Each row below holds a small network's activations on one input, seen along a few directions.
In each table, some parts of the input vary, and every possible input appears once, in random order.
A made-up example of a description, with smaller parts first: one of 8 places around a ring, together with either a single point or one of 11 places around a ring or (one of 3 separate values, together with one of 4 places along a line).
Shared parts are said once, and a part with two or three values counts as separate values.
In the rows, 128 means zero.

Other details of the inputs shift rows strongly along three fixed directions, in all tables alike. That doesn't count.

Table:
row 1: [ 81 120 105 139  72  98  83 144 133 130  56 171]
row 2: [116  85  76 190  55  67 117 151 150 158 187 113]
row 3: [139 138 160  86 214 200 170 124 108 125 150  76]
row 4: [171 150 173  89 139 112 121 138 134 101  15 198]
row 5: [164 158 166  86 139 129 130 131 148 108  20 210]
row 6: [ 81 100 113 149  61  93  72 150 122 153  58 176]
row 7: [178 143 134  98 166 158 170 115 137 128 153  86]
row 8: [ 85  98 109 174  78  95  64 156 117 127  66 187]
row 9: [ 68 137  91 162 102 109 136  85 103 138 205  98]
row 10: [100 104  95 153 104 137 135 132 130 152 183  73]
row 11: [ 50 103  89 130 148 192 124 130 101 149 188  75]
row 12: [146 154 164  81 227 194 167 121 125 101 151  74]
row 13: [ 25 129  92 128 147 174 112 141 128 152 192  72]
row 14: [188 127 170  98 132 124 123 135 123 111  37 207]
row 15: [109 104  79 174  44  62 109 145 164 150 182  96]
row 16: [ 75 142 123 157  72  72  82 102  93 122  80 199]
row 17: [185 122 151 116 170 159 158 122 131 113 167 104]
row 18: [ 87 130 103 158 120 141 111 139 148 128 198  80]
row 19: [223 120 142 138 131  96 176 135 153 119 156 127]
row 20: [ 84  94 106 146  62  99  69 149 119 149  69 191]
row 21: [211 147 144 130 114  95 162 132 179 114 158 125]
row 22: [225 137 138 128 111  96 154 126 159 122 149 111]
row 23: [218 159 162 144 125  72 173  77 136  98 171 138]
row 24: [ 13 127 144  97 202 227  78 139  65 127  60 128]
row 25: [ 62 180 185  45 247 202 141  81  52 113  49 177]
row 26: [241 138 149 132 121  99 153 121 164 111 149 110]
row 27: [ 45 122  92 119 156 182 111 133 107 158 183  54]
row 28: [214 116 130 137 125 100 182 129 156 126 151 128]
Description of these inputs: one of 4 places along a line, together with either a single point or one of 6 places along a line.
Question: A walk changes only the place on the line of 6. It starts at row 19 and steps to row 14. List the rest of the walk in order.
Answer: row 3, row 22, row 4, row 21

Table:
row 29: [ 94 122 131 134 123 205  88 128 126 143 123 135]
row 30: [ 92 132 124 152 124  87 133 102 120 155  75 176]
row 31: [ 78 112 138 111 148 147  96  83 103 109 136 138]
row 32: [162 151 121  78 180 162 136 113 136 109  70 104]
row 33: [192 132 118 136 184 143 182  88 105 147 175  69]
row 34: [103 114 148 139  76  97  91 118 102  89 100 187]
row 35: [ 60 145  90 138 108 110 150 135 163 119 174  74]
row 36: [105 132  82 148  77  68 132 121 193 133 134 110]
row 37: [117 111  87 132 116 123  92 158 114 176 180  70]
row 38: [161 115  68 185  49 113  86 149 151 149 147 145]
row 39: [ 92  96 136  97 155 173 106  87  98 119 137 132]
row 40: [168 175 137 104 134 103 133 129 141  78  62 134]
row 41: [ 78 108 115 135 149 153 154 123  96 174 101 132]
row 42: [105 128 152 161 111 101 100  85 108 140  75 155]
row 43: [113 109 101 122 124 142 112 176 100 163 190  59]
row 44: [138  93 114 159  21  96 114 152 165 122 120  93]
row 45: [170 126 149 114 175 167 170 133  68 131  79 124]
row 46: [ 81 165 157 130 146 188 101 117 122 107 141 138]
row 47: [164 158 154 122 131 134 174 116 162  87 174  50]
row 48: [ 98 105 146 143 136 165 123 105  85 158  99 112]
row 49: [ 97 121  96 108 126 171 119 163 109 116  85  86]
row 50: [ 83 107  72 132 100 135 147 143 166 153 156  68]
row 51: [ 53 159 118 103 153 155 153 144 136 108 108 105]
row 52: [ 94 134 136 123 150 209  92 106 131 138 134 132]
row 53: [239 117 166 155 107  84 172  76 147 141 136 123]
row 54: [191 113 123  95 146 117 123 100 109 105  90 180]
row 55: [ 59 123 117 113 140 133 141 130  99 106 141 163]
row 56: [119 119 101 124 122  96  84 103 101 106  95 179]
row 57: [175 172 163  94 148  86 110 144 117 116  92 156]
row 58: [137 128 117 109 119  98  67 142 118 158  81 155]
row 59: [161 157 168  94 144 126 129  93 166  96  66 122]
row 60: [ 63 164 122 129 145 165 126 137 137 124 140 164]
row 61: [ 86 139 132 162  98  72 136 121 111 138  76 187]
row 62: [ 84 103  96 123 113 120 122 160 141 192 188  88]
row 63: [ 69 148 135  85 181 131 117 131 131 164 132 127]
row 64: [203 129 143 118 114  59 194 108 157  94 175 167]
row 65: [133 179 156 105 174 175 167 139 141 108 117 178]
row 66: [ 80 116 116 132 159 144 150 103 105 169 105 139]
row 67: [ 92 120 133  99 138 186 115 123 133 126  92  78]
row 68: [111  96 126 154  82 102 149 149 105 159  61 181]
row 69: [139 136  97 148  93  56  76 136 141 156 159 112]
row 70: [165 159 146 150 138 100 148 121  84 111  75 157]
row 71: [150 163 158  89 180 112 185 136 150 140 210  87]
row 72: [106 108 110 118  68 110 134 170 156 128  48 155]
row 73: [ 97 123  81 151 117 158 131 125 166 162 196 123]
row 74: [ 97 147 101 145 115 101  98 162 107 142 195  77]
row 75: [127 158 163 125 169 125 190 119 101 125  91 160]
row 76: [173 178 136 137 128 139 119 143 127  94  98 181]
row 77: [137 136 120 180  68 109  86 105 174 132 168 140]
row 78: [182 128 129 121 138 175 199 152 164 138 193 117]
row 79: [145 165 151 131 175 124 150 107  77 111  89 138]
row 80: [138  80 129 196  34  89 127 132 112 154 134 117]
row 81: [168 173 132 111 129 110 138 140 136  79  64 130]
row 82: [ 69 142 161 151 141 140 122  98  81 125 117 118]
row 83: [143  44 142 238 112  67  80 191 184  98 145 122]
row 84: [ 77 118  74 122 127 141 149 122 169 148 169  64]
row 85: [161  78  71 157  59  80 102 129 117 130 151 142]
row 86: [124 140 114 161 127  90 103 100  94 138  67 158]
row 87: [ 76 142 116 132 118  99 134 162 135 156 199  97]
row 88: [161 125 127  94 185 124 197  86 147 116 210 113]
row 89: [137 122  89 126  83 112  91 147 138 124  40 135]
row 90: [ 75 158 116 118 172 178 125 117 147 140 137 155]
row 91: [208 138 122 123 156 193 174 149 133 121 193  89]
row 92: [231 158 114 126 117  70 154 106 185  99 124  96]
row 93: [133 112 145 150  58 154  87 154 135 128  83 184]
row 94: [140 123 164  68 156 143 156 173 125 157  99 147]
row 95: [ 74 127 127  80 173 149 117 138 127 177 130 125]
row 96: [168  91 130  90 158 155 216 132 125 121 204 106]
row 97: [ 93 128 108 120 142 191 128 144 141 156 122 158]
row 98: [108  64 103 209 202 132  99 200 142 100 182  68]
row 99: [126 115 154 115  89  95  60 128 136 159  81 161]
row 100: [ 89  82 146  99 136 188 123 128  79 112 135 124]
row 101: [ 73 141 159 156 137 147 128 109  76 125 114 117]
row 102: [148 101 136  75 165 150 167 118 118 125 104 175]
row 103: [190 114 177  97 133 142 157 149 135 147 188  68]
row 104: [231 160 167 165  74  99 149 122 179  96 166 153]
row 105: [243 177 135 150 112  96 152 125 165  94 164 150]
row 106: [113 117 126 126  75 114  81 113 159 122  53 137]
row 107: [ 96 165 103 129 174 185  91 116 118 125 133 133]
row 108: [160 132 182 103 127 107 130  96 114  76 106 181]
row 109: [118 136 122 167  37  65 103 123 172 100 134 101]
row 110: [224 155 195 117 105  58 142 123 164 119 165 121]
row 111: [ 90 118  78 155 110 115 116 129  88 102 206 101]
row 112: [151 124 180  80 150 151 107 136 121 154  97 125]
row 113: [143 109 135  74 173 142 160  99 125 122 109 180]
row 114: [ 96  57 132 200 154  83  92 210 172 107  74 184]
row 115: [102  72 106 140  95 144 111 109 111 135 194  95]
row 116: [ 78 135 139 146  98 111  95 146 121 144 202  73]
row 117: [191 125 135 133 144 124 146 116  91 143  60 149]
row 118: [182 140 124 114 161 114 168 104 109  83 205 103]
row 119: [140 156 192  74 185 140 109 107 129 136 111 122]
row 120: [108  90 104 106 136 165 118 145  69 112 122 136]
row 121: [112 145  98 122 166 199  95 122 117 136 127 135]
Question: What is each input in this table made of?
Answer: one of 3 separate values, together with either a single point or (one of 5 separate values, together with one of 6 places along a line)
Question: The inputs of row 83 and row 98 match in every part but the choice among 3 separate values. If row 42 is changed in the same way as row 83 into row 98, which row does it become?
Answer: row 86
Question: The inputs of row 78 and row 93 match in every part but the choice among 3 separate values. If row 97 is changed in the same way as row 78 into row 93, which row does it become?
Answer: row 29
Question: The inputs of row 103 and row 43 match in every part but the choice among 3 separate values. If row 77 is changed in the same way as row 103 into row 43, which row does it become?
Answer: row 107
Question: Change only the choice among 5 separate values in row 50. List by row number the other rows that result.
Answer: row 41, row 62, row 97, row 102
Question: Change only the choice among 3 separate values in row 87. List by row number the other rows that result.
Answer: row 74, row 116
Question: Change only the choice among 3 separate values in row 51. List by row number the other rows that result.
Answer: row 47, row 81
Question: Change only the place on the line of 6 in row 34. List by row number the other rows that result.
Answer: row 31, row 39, row 100, row 108, row 115
Question: Change only the choice among 5 separate values in row 85. List by row number the other rows that result.
Answer: row 37, row 38, row 89, row 117
